These are the activations of a small neural network, seen along a few directions. Each row is one input.
Each table varies a few parts of the input and shows all the possible inputs, shuffled.
Descriptions start from the smaller parts, as in this example, which fits no table here: ring(5) and (point or ring(11) or (values(3) and line(6))).
Shared parts are said once, and a part with two or three values counts as separate values.
In the rows, zero is written as 128.

Table:
R1: [152 148  90  95 106 155 189 152 137 103 165 168 137 119 121]
R2: [108 128 141 115 146 104 141 139 152 166 136 108 179 156 122]
R3: [110 125 140 129 156 109 198 138 149 158 156 165 155 167 130]
R4: [140 124 115 127 100 168  84 125 131  99 127  99 121  78 148]
R5: [177  88 117 123  95 134  84 105 114  96 128 116  97  74 164]
R6: [ 99 198 129 175 142  27 153 170  84 114 128 129  39 147  26]
R7: [129  82 172 145 133  91  88  85 127 166 109 145 116 121 168]
R8: [105 121 180 149 139 136  89 111 130 164 103 114 136 142 151]
R9: [145 150  90  76 111 161 135 150 124 125 150 113 143 106 112]
R10: [141 136  94 118 121 189 119 122 114  85 108 127 128 130 130]
R11: [102 108 139 156 159 132 128 111 146 133  98 123 159 169 135]
Q: What is each input in this table made of?
A: point or (values(2) and line(5))

Table:
R12: [141 165  67  61 114 219 176 156 136 142 172 137 184 138 130]
R13: [ 69  94 195 127 183 125 142 131 189 172 140  92 224 133 170]
R14: [168 112 127 105  96 131  74 113  93 115 110 112  67  55 124]
R15: [125  75 142 110 124 184  86  80 135 118  86 152 152 118 197]
R16: [159 157  84 103 107 113 223 198 135 102 173 157 107 167  87]
R17: [ 78 185 137 175 146  45 121 113  99 109 114 119 107 128  73]
R18: [ 55 152 173 222 185  56 104 141 112 144 116 104  91 151  93]
R19: [174 103 152 126  89  88  54  84  92 127  78 101  93 127 149]
R20: [121  95 210 163 117  83  49  82 108 160 104  87 100  87 176]
R21: [157 135  90 134 116  84 207 152 144 133 159 152 130 176  78]
R22: [125 128  84  86 141 193 166 128 148 159 152 124 194 140 123]
R23: [ 90 177 109 158 143  84 140 152 106  85 130 106  71  96  46]
R24: [114 222  83 143 130 133 151 166  77  77 149 121  52 123  56]
R25: [155  85 101 106 107 220 103 102 138 111 103 150 133  88 169]
R26: [124  59 195 149 113 152  72  85 176 149  71 118 159 129 210]
R27: [ 95 105 171 191 198  55 176 155 161 166 165 146 143 187 131]
R28: [201 146  96  93  62 144  69 140  90  91 147 121  67  65 124]
R29: [106 134 137 138 176  79 200 129 122 148 149 178 139 182 113]
R30: [203 115  82  85  46 217 104 133 144  85 112 147 139 102 162]
R31: [ 99 116 123  87 167 155 143 121 155 168 129 136 208 167 149]
Q: The inputs of R17 and R31 match in every part but one. If R24 is changed in the same way as R17 into R31, which row does it become?
A: R12
Q: What is each input in this table made of?
A: line(4) and ring(5)
Q: A walk changes only the ring(5) part. It starts at R27 and steps to R13. List the rest of the walk in order.
A: R26, R20, R18

Table:
R32: [101 194 116 108 154  52 241 205 138 164 193 145 131 165  37]
R33: [173 113 120  54 104 189 158 137 140 140 186 134 175 101 181]
R34: [174  93 102  86 111 203 162 127 146 115 151 167 171 127 177]
R35: [139 129 110 118 125 241  96 129 132 112 123 102 163 104 157]
R36: [103 184 106 139 159  73 244 172 135 134 153 170 129 196  41]
R37: [ 75 142 181 159 144  74  45  97 110 165  81 103 114 136 127]
R38: [141 131 129 133 122 107  43 121  73 109  90  72  64 103 105]
R39: [128 112  86 103 132 220 131 113 131 101 131 160 158 115 180]
R40: [ 54 205  93 157 182  86 216 159 120 121 134 165 115 188  39]
R41: [181 111  82  97  74 142 161 139 131  82 149 172 114  91 138]
R42: [130 170  81  94  95 174  53 115  95 102 105 107  98  61 112]
R43: [150 135  72 123  93 165 124 111 118  67 127 156 100  91 139]
R44: [ 48 223 116 159 174 112 185 174 127 132 130 118 110 168  24]
R45: [194 124  96  74  64 130 150 157 135 112 187 139 115  68 134]
R46: [146 127 150 169 121 113  88 129  85  96 109  95  55  96 112]
R47: [ 98  89 156 140 148 185  90 105 173 151  94  84 190 141 165]
R48: [147 149  92 127  87 183  92 140 122  76 121 106 105  70 119]
R49: [ 92 122 190 191 138  84  84 123 138 140  96 101 120 144 135]
R50: [ 84 106 144 108 159 174  50  90 146 172  78  81 194 131 154]
R51: [101  70 130 136 153 165 121  89 173 143 102 137 185 159 183]
R52: [116 136  88  72 125 235  55 123 123 130 108  92 164 104 159]
R53: [105 113 174 198 147  65 112  89 129 137 103 155 110 164 150]
R54: [159  68 165 101 132 128 144 120 175 186 155 110 207 141 176]
R55: [194 110 158 118  99  58 144 136  96 130 171 121  64  96 131]
R56: [ 39 230  99 128 178  99 143 164 101 152 112 106 120 166  16]
R57: [152 109 203 151 120  29 135 125 144 180 158 130 124 144 152]
R58: [142  54 147 124 137 141 156 102 176 164 120 152 197 160 180]
R59: [123  94 184 163 131  41 152 119 144 149 123 175 123 156 153]
R60: [185  91 140 137 104  78 153 120 101  95 132 146  67 128 137]
R61: [167 107 128 173 129  96 112 108  87  84 115 136  57 124 125]
Q: What is each input in this table made of?
A: line(5) and (point or ring(5))
Q: The inputs of R40 and R36 match in every part but the line(5) part. If R61 is changed in the same way as R40 into R36, which row does it become?
A: R60
Q: List by row number the other rows that have the line(5) part in common with R38.
A: R37, R42, R50, R52, R56
Q: Change only the line(5) part in R42. List by row number the other rows that result.
A: R41, R43, R45, R48

Table:
R62: [147 133 133 136 110  86 169 152 135 122 159 145 106 117 110]
R63: [140 126 100 100 141 115 191 147 136 126 153 137 155 155 107]
R64: [ 86 135 141 142 149 167 117 117 143 150 110 135 150 143 141]
R65: [146 147 115 136 107  89 127 133 106  99 126 149  82 116 103]
R66: [122 163  95 116 134 143 124 150  98 115 129 102  95 116  80]
R67: [120  99 146 122 155 118 148 117 148 165 124 131 174 167 142]
R68: [194  78 117  82  84 224  84  96 127 100 133 118 147  75 213]
R69: [ 98 147 147 135 135 133  73 122 119 147 103  95 128 125 123]
R70: [104 163  91 121 137 166 160 146 130 113 140 145 128 127 104]
R71: [124 106 176 157 127  84 126 121 145 156 134 135 127 129 149]
R72: [128 110 148 161 130  82  89 106 122 114  98 117 117 139 137]
Q: What is each input in this table made of?
A: point or (values(2) and ring(5))
Q: Change only the values(2) part in R71. List by row number the other rows that result.
A: R62
